These are the activations of a small network on made-up records, seen along a few directions, one row for each record.
After each row come some of the record's fields: P, L, G, V.
Not every record has every field; a missing one is written absent.
The largest differences between rows may come from other fields.
Random noise pushes rows far along 3 fixed directions. That doesn't count. These rows show it; they differ only by the noise:
[  49  408  -65 -222  -44  197   94 -166 -260  109  536   23 -624 -353
 -336  142  -51  133  511]
[  22  144  -60 -224  107  281  171 -180 -237   12  450   43 -448 -446
 -256  127  -75  152  447]
[  31 -277 -314 -477 -165  640   39  153 -296 -148 -113  171   13 -491
  197   84 -268  176  -31]
[-128  424  187 -190  -26   11   99   55  -23  322  591  -98 -422 -168
 -354  -73   48  -42  478]
[-395  -46  433 -247   84    5  150  462  301  425  341 -186  246  -54
 -106 -396   78 -244  173]

[  35  238   46   81  106 -113  113 -178  -10   54  306  -10 -342 -108
 -277   53   86   25  296] : P: absent / L: absent / G: absent / V: absent
[  69  149   50  292   58   86   41 -446 -296 -196  -81  -52 -238   81
  -74  238  -36  221  -15] : P: p2 / L: l2 / G: g1 / V: absent
[-327   59  479  244  439 -214  184  -35  227   54  347 -258   44  -46
 -306   38  166 -184  120] : P: p1 / L: l1 / G: g1 / V: absent
[ -79 -321   82  -72  168   59  373  -86    8 -338  172  -70   76 -517
 -219   90   72   94   36] : P: p5 / L: l1 / G: absent / V: v4
[  82  -13 -253   25 -334  131 -124  164 -202 -358 -438  -13  108   15
  124   64  -51  -26 -314] : P: p1 / L: l1 / G: absent / V: v5
[ 279 -264 -320  -62   21   55  -92  -60  -64 -155 -334  208  122  -69
   -2  -35 -185  180  -82] : P: p1 / L: l2 / G: g2 / V: v5
[  83   -4 -221  -38 -227  266 -237 -117 -250  -82 -418  121   64  176
  460  139 -189  280 -375] : P: p2 / L: l2 / G: g2 / V: absent
[-183   98  279   36   49 -225   78  210  273  259  182 -119   74  104
 -145 -232  149 -185   89] : P: absent / L: absent / G: absent / V: absent
[ -61 -109  -40  -92  -91  121   81  229   59    8 -130   22  129  -76
   30  -91  -30  -52 -117] : P: absent / L: absent / G: absent / V: absent
[ -98 -187 -103 -140 -375 -210  -41  614  405    6 -240  -13  418  159
  -53 -475   81 -334  -81] : P: p1 / L: l1 / G: absent / V: v5
[ -62 -292  123 -137   78  235  232   74  -12 -317   22 -129  222 -472
    3  107  -62   73  -89] : P: p5 / L: l1 / G: absent / V: v4
[ -45 -154  -13   -8 -161  222  -55   91  123 -130 -204  -26  208   -2
  186   67  -50   26 -183] : P: p2 / L: l1 / G: g1 / V: absent
[ 100  314 -145   90  -93   32  -52  -93 -270 -191  -68   -8 -134 -126
   55  177  -36   94  -88] : P: p2 / L: l1 / G: g2 / V: v5
[  95  -59   34    7  196 -139   -5  -95  292  183    5  127  169  325
  123 -250   25  -36  -63] : P: p2 / L: l2 / G: g2 / V: absent
[-318 -146  332   87  454  160  150  -95  -28  187  221 -306  110 -198
  117    0  133 -119   41] : P: p6 / L: l1 / G: g2 / V: v4
[-275  267  221   19    4  -53  -34  254   75  178  269 -230  105  -60
   16 -100   98 -129   -6] : P: p2 / L: l1 / G: g2 / V: v5
[   8  110  -69 -315 -466  232 -141  369   25   35 -100   35  -14 -135
   22   78 -140  -94 -272] : P: p5 / L: l1 / G: g1 / V: v4
[ 224  194 -113  248  111 -465  167 -291   40 -248   67  143 -308   59
 -448  -67  142  -32  440] : P: p1 / L: l2 / G: absent / V: v5
[ 375  309 -194  244  -52 -331   63 -434 -267 -381  -79  146 -327  214
 -287  122  175   95  197] : P: p2 / L: l2 / G: absent / V: v5
[-219 -286  426  255  716 -207  480 -164  312   42  409 -142   94 -197
 -359 -169  208 -106  332] : P: absent / L: absent / G: absent / V: absent
[-280 -159  458  364  450 -133  242 -203 -113 -262  190 -359   69 -158
 -140  126   88   35  -21] : P: p5 / L: l1 / G: absent / V: absent
[ -13  113   13 -188 -251 -147  -76  246  223  225  -50  109   -7  219
   12 -148   36 -110  -70] : P: p3 / L: l2 / G: absent / V: absent
[-208   96  378   64  -98 -185  -59  294  277  344  -29 -118  282  370
   56 -267  134 -221  -73] : P: absent / L: absent / G: absent / V: absent
[  38 -386  189  -71  460  155  -24 -109  141  234  -12   39  280  130
  249  -80 -105  -36  105] : P: p6 / L: l2 / G: g1 / V: absent
[-208  357  124  -47 -265  155 -198  272  -48  125  -32 -189  -31   17
   96  173  -42 -101 -111] : P: p6 / L: l1 / G: g1 / V: v4
[-367 -309  223 -261   57  259  190  300  130   32  157 -204  217 -464
  -52 -248   13 -153   60] : P: p5 / L: l1 / G: g1 / V: v4
[-123  219  331   25  -15 -680 -103  431  727  587  213   41  296  628
 -213 -611  136 -547  250] : P: p1 / L: l2 / G: g1 / V: v5
[ 108  551   11    1 -261 -150 -269   71  -89  404  185   12 -318  495
  134    2   77 -168  115] : P: p6 / L: l2 / G: absent / V: absent
[-144 -111   78   -3  -98   55  -94   21  -72   94 -142 -205  208  161
  302  213  -63   -5 -228] : P: p6 / L: l1 / G: absent / V: v4
[ -90 -198  124   71  246 -207  109   87   86   69  -51  -43  177   61
  -67 -181  -42  -12   91] : P: p1 / L: l2 / G: absent / V: v5
[-160  153  377  303  469 -243  151  -41  272  230  455 -277  -82  -24
 -348 -106  311 -121  397] : P: p1 / L: l1 / G: g2 / V: v5
[-140  149 -113 -488 -565  452 -225  577 -113  170  -79 -111  -54 -427
  115  -79 -102  -27 -172] : P: p5 / L: l1 / G: g2 / V: v4
[ 135  184  -97   87  126 -108   98 -196  -40    5  368   22 -424 -201
 -282   95   56   65  376] : P: absent / L: absent / G: absent / V: absent
[ 245 -238 -357  -79 -356 -169  -20  287  138 -134 -382  292  367  191
  -72 -266  -63    4 -158] : P: p1 / L: l2 / G: absent / V: v5
[ -46   45  -42  -31 -683 -137 -125  512  232   23 -208    3  250   93
 -127 -308   33 -175 -314] : P: p5 / L: l1 / G: g1 / V: absent
[ -10 -652 -203  -12  217  393  207   48  -79 -594 -469  -32  411 -283
  356   24  -75  170 -396] : P: p2 / L: l1 / G: absent / V: absent
[ 122    7    3  226  213 -323  146 -157  110 -130  122  136  -93   21
 -369 -115   26  -27  314] : P: p1 / L: l2 / G: absent / V: v5
[ 165   41  -67  250  211  -93    8 -558 -243 -205  -92   60 -158  157
    3  130   28  237  -99] : P: p2 / L: l2 / G: g2 / V: absent
[-200   36   28  118 -128   -4  -46  136 -121  -17 -140 -238   31 -169
   46  -12  -58  -10 -189] : P: p1 / L: l1 / G: g2 / V: v5
[-191 -157   90 -141  -31   85   58  263  313   89   61 -119  203   96
  119 -154   78  -82   41] : P: p2 / L: l1 / G: absent / V: absent
[ 496  641 -600 -283 -538  425 -482 -216 -463  238   63  404 -703  145
  283  428 -281  320  158] : P: p6 / L: l2 / G: g2 / V: absent
[ 103  311   35  213  154 -243   16 -371 -196  -43  383   66 -509 -125
 -452  121   13  225  301] : P: p5 / L: l2 / G: g2 / V: absent
[ -20 -155   90  380  455  137  130 -746 -540 -311  147 -235 -318 -184
  121  600  -49  359   76] : P: p6 / L: l1 / G: absent / V: absent
[-118  -62  344  113  530 -131  240 -153  244  229  400  -72  -27   11
 -225 -163  214 -100  386] : P: absent / L: absent / G: absent / V: absent
[ -91  371   34 -116 -401   77 -276  363  207  329   18 -146  -46  312
  235  -89  -28  -37 -202] : P: p2 / L: l1 / G: g2 / V: absent

Which values does each new row have?
[ 267 -269 -317  -59   57 -163  108  -30  195 -226  -91  326   80  -42
 -166 -213  -43  -15  306] : P: p1 / L: l2 / G: absent / V: v5
[ 232 -138 -403 -258  -13  187 -101   61  139   93  -42  384   79 -104
   90  -52 -202   33  170] : P: p1 / L: l2 / G: g2 / V: v5
[ 139 -100 -149  434  414   38  202 -771 -514 -608  -13 -108 -235 -361
 -178  385   79  306  -26] : P: p2 / L: l1 / G: g2 / V: v5
[ 112  581   -5 -117 -232  -84 -324    7  134  503  199   70 -308  479
  115  -15 -100   57  107] : P: p2 / L: l2 / G: g2 / V: absent
[  80 -787 -209  387  629  198  515 -431 -139 -763 -135   87  214 -819
 -132  173    3  249   39] : P: p1 / L: l1 / G: g2 / V: v5
[ -66  247  128  -60 -134 -135 -103  227  276  216  179 -162  -81  345
   13 -229  110 -185   -5] : P: p2 / L: l1 / G: absent / V: absent
[ 341  401 -334  -98  -92   26 -180 -488 -307  213  129  211 -434  131
  -46  332 -118  149  153] : P: p6 / L: l2 / G: g2 / V: v4
[ 124  118 -244 -150  -61  118 -215  -33  -82   57   46  252 -234 -103
  -81   31 -213   71  229] : P: p1 / L: l2 / G: g1 / V: v5
[   1  468 -112 -190 -539  217 -299  350  -67  126  -91   -6 -179  295
  273   71 -150   58 -197] : P: p2 / L: l1 / G: absent / V: absent
[-221  124  334  275  230   58   -3 -249 -223  169  189 -386 -112  -67
  166  227   14   89   -7] : P: p6 / L: l1 / G: g2 / V: absent
[  12  180  312   54  306 -197  -59 -234  161  456  307  -39  -76  339
 -113  106   29  -63  315] : P: p6 / L: l2 / G: g1 / V: v4
[ 212  -38 -262 -522 -470  219 -174  327   57   48 -273  262  200  -14
  385  -58 -246   34 -171] : P: p5 / L: l2 / G: absent / V: v4
[ -61  376  126 -102 -122   94 -304   52 -133  248  239   60 -264   87
   84   93 -177   65  117] : P: p5 / L: l2 / G: g1 / V: absent
[-140 -347 -104 -291 -102  386   97  300   -7 -190 -164  -73  154 -501
   60  -75 -138    0  -88] : P: p5 / L: l1 / G: absent / V: v4
[-103 -126  133  186  384   65  143 -440  -97   31  179 -202  -17 -169
   41  337   12  124   95] : P: p6 / L: l1 / G: g2 / V: v4
[ 382 -214 -429  165 -133  -42  120 -294 -273 -544 -226  379 -129 -204
 -117  153  -88  277   30] : P: p5 / L: l2 / G: absent / V: absent
[ 151  176  -93    3 -129  -13  -94   15   91  -68  -14  -38 -108   58
  -75  -32   81   19 -110] : P: p2 / L: l1 / G: g2 / V: absent
[ 173  -78 -150   83 -166 -156  -43  -94 -169 -234 -184  198  218  229
   23    0   43   98 -142] : P: p2 / L: l2 / G: absent / V: v5
[-236  341   -7 -190 -183  335 -140   53 -210  315  240 -181 -227 -161
  154  206  -10   18  111] : P: p6 / L: l1 / G: g2 / V: v4
[  -2 -136   63 -155   74  219 -143  158  -10  -42 -156  144  362   -1
  309   10 -187   -1 -161] : P: p2 / L: l2 / G: g1 / V: v5
[  85  625  119  103 -251    1 -240 -188 -288  266  290 -264 -577  207
    4  349  -91   67  184] : P: p6 / L: l1 / G: absent / V: absent
[ 120  -72  122  326  578 -329  260 -454   38 -198  217  107   87   28
 -250  -19  219  -15  156] : P: p2 / L: l2 / G: g2 / V: v5
